Look-ups in named tables: a row name and a column name give one cell, copied from the table.

lokolov:
|  | mol | fure | sig | vegu | ter | tebe |
|---|---|---|---|---|---|---|
| fipufos | 17 | 37 | 44 | 50 | 68 | 51 |
| rukav | 54 | 41 | 41 | 70 | 25 | 40 |
| midida | 47 | 52 | 35 | 39 | 46 | 47 |
| nugeg | 63 | 10 | 28 | 28 | 51 | 28 |
| ren | 56 | 19 | 38 | 56 | 58 | 45 |
| rupu | 51 | 44 | 72 | 45 | 51 | 44 |
| gada | 23 | 63 | 62 | 44 | 41 | 48 |
| luta | 25 | 28 | 7 | 45 | 42 | 44 |
| dariri | 38 | 65 | 41 | 51 | 30 | 31 |
| nuviz | 50 | 45 | 18 | 57 | 58 | 11 |
| latokek | 48 | 56 | 61 | 41 | 77 | 23 |
| palor | 56 | 71 | 55 | 41 | 58 | 67 |
| kad | 52 | 28 | 18 | 72 | 26 | 37 |

mol of fipufos is 17
ter of ren is 58
ter of dariri is 30
mol of palor is 56
tebe of palor is 67
vegu of luta is 45
fure of nugeg is 10
mol of gada is 23
vegu of kad is 72
fure of dariri is 65
fure of ren is 19
sig of gada is 62
tebe of latokek is 23
ter of luta is 42
mol of rupu is 51
fure of palor is 71
Which row has the largest ter? latokek

taz =
|  | bulutum | luditim | nudune | dek |
|---|---|---|---|---|
| ninode | 72.5 | 57.7 | 72.9 | 28.9 |
| dez | 58.2 | 41.1 | 57.7 | 28.9 |
| derari | 74.5 | 67.3 | 75.7 | 28.9 |
| padut | 33.5 | 17.4 | 31.8 | 28.9 |
| buzalo | 72.4 | 57.9 | 72.9 | 28.9 |
| dav | 76.7 | 63.5 | 77.5 | 28.9 |

dek of dav = 28.9
nudune of dez = 57.7
dek of ninode = 28.9
bulutum of dav = 76.7
dek of padut = 28.9
dek of dez = 28.9
luditim of dez = 41.1
Which row has the largest nudune? dav

pov:
,mepep,rar,digak,mokamez,mut,rizu
divuf,85.5,83.6,81.2,40.5,90.2,41.6
kot,16.7,48.6,55.8,31.7,42.0,36.7
lalaze,98.8,84.1,79.5,49.9,93.3,49.2

What is the digak of lalaze in pov?
79.5
What is the mepep of kot in pov?
16.7
What is the digak of kot in pov?
55.8
What is the rar of kot in pov?
48.6
What is the mokamez of kot in pov?
31.7
What is the mut of lalaze in pov?
93.3
What is the mut of divuf in pov?
90.2
What is the digak of divuf in pov?
81.2
What is the mepep of lalaze in pov?
98.8
What is the rizu of divuf in pov?
41.6
What is the rizu of lalaze in pov?
49.2
What is the mokamez of lalaze in pov?
49.9
What is the rar of lalaze in pov?
84.1
What is the mokamez of divuf in pov?
40.5
What is the rar of divuf in pov?
83.6
What is the mepep of divuf in pov?
85.5
What is the rizu of kot in pov?
36.7
What is the mut of kot in pov?
42.0

rezeko
        dif  fug  ner  romase  vesut  zarob  gurole
retavo   96   75  132     110    177     67     206
pap     139  163  157      67    176     65     195
bok     116  121  134      37    169     83     207
taroli  104  142  171      71    134     81     243
vid     135  184  180      73    187    125     217

What is the zarob of vid in rezeko?
125
What is the ner of taroli in rezeko?
171
What is the romase of bok in rezeko?
37
What is the romase of taroli in rezeko?
71
What is the vesut of bok in rezeko?
169
What is the gurole of vid in rezeko?
217
What is the gurole of pap in rezeko?
195
What is the fug of retavo in rezeko?
75
What is the dif of retavo in rezeko?
96
What is the zarob of taroli in rezeko?
81

makovub:
,visafof,guv,beg
ful,74,79,85
sosi,82,65,45
pemo,84,72,54
bebekav,22,25,30
rem,72,77,76
vifi,56,67,86
puforim,74,72,64
fuz,97,97,91
mub,54,55,54
lovur,96,96,91
tolek,30,36,46

What is the visafof of fuz in makovub?
97
What is the beg of vifi in makovub?
86
What is the beg of tolek in makovub?
46
What is the beg of sosi in makovub?
45
What is the visafof of puforim in makovub?
74
What is the guv of sosi in makovub?
65
What is the guv of fuz in makovub?
97
What is the guv of tolek in makovub?
36
What is the beg of lovur in makovub?
91
What is the beg of fuz in makovub?
91
What is the guv of mub in makovub?
55
What is the visafof of vifi in makovub?
56

